A small network was shown many inputs. Here are its activations along a few directions, one row for each input.
In each table, some parts of the input vary, and every possible input appears once, in random order.
Descriptions start from the smaller parts, as in this example, which fits no table here: ring(8) and (point or ring(11) or (values(2) and line(6))).
Shared parts are said once, and a part with two or three values counts as separate values.
In the rows, zero is written as 128.

Other details of the inputs vary at random and push rows far along two fixed directions, the same in every table; ignore that.

Rows:
x1: [128 175 137 100 100  77  36 122 133 110 130  97 143]
x2: [138 128 136 118  93 123  52 117 141 118 100 132 126]
x3: [130 112 113 128 131 167 196 145 111 140 151 121  78]
x4: [142 155 131  88 132 166 137 122 139 107 142 115 133]
x5: [152 115 137 240 220  49 178 104 133 161 108 169 220]
x6: [ 87 131 144 112 156 151 188 155 126 141 186 121 116]
x7: [126 120 110 142 118 149 184 128 117 142 138 130  89]
x8: [138 127 121 125  95 130  87 125 151 125  88 119 108]
x9: [ 97 131 141 102 125 123 132 119 134 121 168 101 112]
x10: [111 115 111 108 120 165 138 132 149 134 131 149  89]
x11: [127  87 122 143 144 154 164 130 154 142 123 148 112]
x12: [117 116 124 103 113 143 106 132 102 121 127 120 115]
x13: [153 136 126 112 150 139 172 133 144 102 129 139 149]
x14: [124 120 136 116  90 126  57 119 114 107 107 114 134]
x15: [167 148 154 205 160  16  57  94 140 136  67 132 227]
x16: [192 107 114 248 182  79 182 129 136 166  72 165 180]
x17: [144 133 113 126 107 130  91 138 144 127  97 130 106]
x18: [170  83 123 214 172  82 167 108 116 162  79 149 195]
x19: [118 155 146 115 100  94  79 123 141 127 133  98 145]
x20: [121 107 124 113 126 161 115 143 113 118 147 133 109]
x21: [123 126 133 105  85 121  54 116 111 111  98 104 129]
x22: [ 88 155 158  94 101 123 102 131 133 122 147 100 123]
x23: [123  99 123 127 122 152 189 124 114 141 141 119  95]
x24: [ 84 131 145 116 152 146 188 150 127 139 184 125 116]
x25: [121  95 113 115 149 180 174 150 142 142 148 148  88]
x26: [113 126 129 128 164 121 167 135 129 136 175 118 127]
x27: [ 88 121 140 110 168 141 182 129 124 128 187 130 105]
x28: [151  96 110 193 164 115 218 119 113 163 119 152 146]
x29: [134 109 114 122 133 152 185 139 106 145 146 121  96]
x30: [135 120 112 132 128 160 171 146 126 136 134 123  81]
x31: [139 151 117 105  77 100  41 111 109 121  87 114 134]
x32: [119 129 127 100  94 137  64 133 106 106 125 118 119]
x33: [163 152 114 125  94 111  45 138 144 127  73 116 121]
x34: [116  99 121 137 125 172 200 136 135 137 138 123  73]
x35: [112  89 123 124 147 172 168 145 100 127 161 132 110]
x36: [147 109 161 238 211  54 178 113 133 163  99 158 228]
x37: [139 179 130  81  95 144  88 105 143  97 115 117 138]
x38: [123 100 115 108 140 155 167 136 100 138 145 124 104]
x39: [154  83 114 187 185 131 185 138 148 160 111 176 149]
x40: [141 127 117 115 110 113  94 125 105 130 106 120 130]
x41: [118  95 122 138 127 167 214 131 119 141 150 122  78]
x42: [128 120 122 108 115 136  92 135 101 122 120 115 125]
x43: [115 116 136 105  92 148  73 123 122 107 125 122 109]
x44: [135 148 125 120  81 110  18 117 123 106  94 130 140]
x45: [ 92 164 155  86 117 119  89 135 125 117 150 113 118]
x46: [215 174 137 193 153  54  72 101 150 121  46 144 247]
x47: [ 74 132 145 116 157 148 187 131 125 134 179 136 111]
x48: [140 126 125 113 114 141  79 137 132 123 121 138 118]
x49: [147 144 138 103 116 124 132 113 155  93 111 129 152]
x50: [163 153 130 205 159  27  86 106 140 143  91 136 218]
x51: [107 146 153 120 152 116 127 139 123 133 151 122 140]
x52: [183  98 115 224 179  80 194 123 112 169  90 157 184]
x53: [146 164 112 131  76 108  63 120 135 121  81 118 110]
x54: [131 130 117 116 103 149 147 137 114 129 134 117  81]
x55: [108 131 140 122 166 120 148 128 125 130 164 124 128]
x56: [108  98 118 138 136 155 153 128 108 126 146 143 121]
x57: [129 179 139 107  94  78  38 133 138 121 128  98 152]
x58: [111 114 120 111 118 163 128 128 134 125 144 149  99]
x59: [ 93 124 127 132 152 138 196 137 134 146 186 129 123]
x60: [129 149 110 109  82 134  71 127 148 121  95 125  94]
x61: [134 154 145  84 108 156 119 107 146  99 128 110 133]
x62: [119 100 123 117 140 168 154 139 131 130 151 154  97]
x63: [130 168 124  70  94 141 116 116 151  82 122 130 126]
x64: [143 157 130  80 114 138 128 127 146  88 124 131 135]
x65: [ 80 151 142 105 125 138 147 138 130 131 169 120 116]
x66: [106 110 117 114 118 149 134 125 103 126 133 128 114]
x67: [127 136 129  99  88 134  43 132 122 101 118 127 116]
x68: [104 127 131 118 154 138 179 150 131 143 189 116 121]
Each input here is: line(4) and (values(2) or ring(5) or ring(10)).
The inputs of x56 and x14 match in every part but the line(4) part. If x58 is changed in the same way as x56 into x14, which row does it become?
Answer: x2
The inputs of x26 and x9 match in every part but the line(4) part. If x42 is changed in the same way as x26 into x9, which row does it become?
Answer: x21
Which other rows does x30 become when the ring(10) part takes its other values? List them by row number.
Answer: x3, x20, x25, x29, x33, x35, x38, x42, x48
Which other rows does x59 become when the ring(5) part takes its other values? List them by row number.
Answer: x5, x47, x50, x65
Which other rows does x13 become when the values(2) part takes its other values? List them by row number.
Answer: x4
Start at x9 and move only the ring(5) part, one step at a time. The first step leads to x15. Which rows follow, in order?
Answer: x36, x22, x19

Rows:
x69: [161  89 124 215 176 102 195 118 146 160 100 158 162]
x70: [ 93 178 148  42 100 132  86 125 136  99 150  99 110]
x71: [100 103 116 109 148 184 196 142 120 123 170 149  78]
x72: [ 99 110 110 111 133 183 215 136 124 137 165 135  73]
x73: [106 121 115  97 127 184 176 144 118 128 161 136  77]
x74: [162  85 119 192 170 107 148 114 123 140  99 162 189]
x75: [108  76 149 238 197  79 176 124  93 181 128 147 180]
x76: [ 84 131 139  82 168 164 207 130 136 125 200 120 102]
x77: [121 137 129  68  88 155  75 133 117  97 129 108  89]
x78: [124 137 123  73  90 165  98 137 115 108 135 106  89]
x79: [154  99 114 212 175 104 208 115 133 156 107 168 160]
x80: [178 158 125 143  84  71  33 110 125 119  57 110 169]
x81: [156 158 128 120  85 106  45 132 140 126  84 109 134]
x82: [102 102 127  97 133 183 164 145 134 120 163 131  73]
x83: [168 170 120 144  96  84  47 123 128 129  68 126 158]
x84: [151 100 114 193 168 106 145 117 129 144 101 175 181]
x85: [133 152 130 153 116  39  37 136 109 148 120 104 159]
x86: [137 178 156 119 108  72  54 120 144 107  99 119 189]
x87: [ 82 165 147  60 100 156 119 134 138  93 183 100 107]
x88: [109  95 121 115 148 191 206 149 132 138 169 133  77]
x89: [146 147 127 124  89 108  66 124 143 125  90 110 125]
x90: [ 88 169 149  55 111 155 116 124 136 103 194  98  98]
x91: [121 136 124  80  75 146  99 116 121 105 126 102  86]
x92: [162  84 118 199 187 130 229 132 118 159 120 154 163]
x93: [156 119 128 159 127  95  62 119 142 130  82 142 172]
What do these inputs look like to the network?
Answer: values(2) or ring(5) or (values(3) and line(6))
Start at x76 and move only the ring(5) part, one step at a time. The first step leads to x90. Which rows follow, in order?
Answer: x87, x86, x70

Rows:
x94: [210 106  91 173 130 152 187 124 146 130  54 163 130]
x95: [ 76 112 129  33 116 215 157 122 117  84 189 125  77]
x96: [134 197 147  71  93 112  53 123 133  92 121  92 144]
x97: [ 74 160 126  54 125 169 180 156 145 124 208  99  51]
x98: [131 152 123 123 117 112 152 121 109 134 139 110 120]
x99: [149 123 126 186 134  86 156 115 107 154 101 119 162]
x100: [138  88 126 157 176 143 151 126 111 128 122 173 168]
x101: [ 97 109 128  83  82 157 118 128  92 124 143  95  64]
x102: [137  80 118 170 167 139 162 144  98 148 132 158 146]
x103: [115 104 127 142 156 131 110 128 135 129 128 164 146]
x104: [133 117 140 162 160 102 109 110 149 123 107 161 187]
x105: [139 130 129 139  90  85  11 131 123 141  93 108 133]
x106: [163  90  92 149 138 195 237 137 162 139 112 166  75]
x107: [160 202 134  97  95  67  48 130 134 111 103  91 160]
x108: [137 165 126 167 127  73 118 122 136 150 115 121 146]
x109: [ 98 114 152 111 166 168 205 125 162 114 178 144 130]
x110: [115  82 126 189 155 113 172 131 117 169 130 134 117]
x111: [143 127 130 216 143  63 140 119 129 168  90 135 170]
x112: [129 126 126  91  74 127  31 132 100 119 116  92 107]
x113: [139 159 147  97 114 115  86 108 136  87 119 116 175]
x114: [ 89 121 123  93  99 157  62 153 115 120 150 126  80]
x115: [109 149 148 114 158 135 170 133 158 129 164 126 129]
What do these inputs look like to the network?
Answer: values(2) and (point or ring(10))
The inputs of x114 and x102 match in every part but the values(2) part. If x111 is changed in the same way as x114 into x102, which row does it become?
Answer: x99
Which other rows does x107 become when the values(2) part takes its other values? List them by row number.
Answer: x97
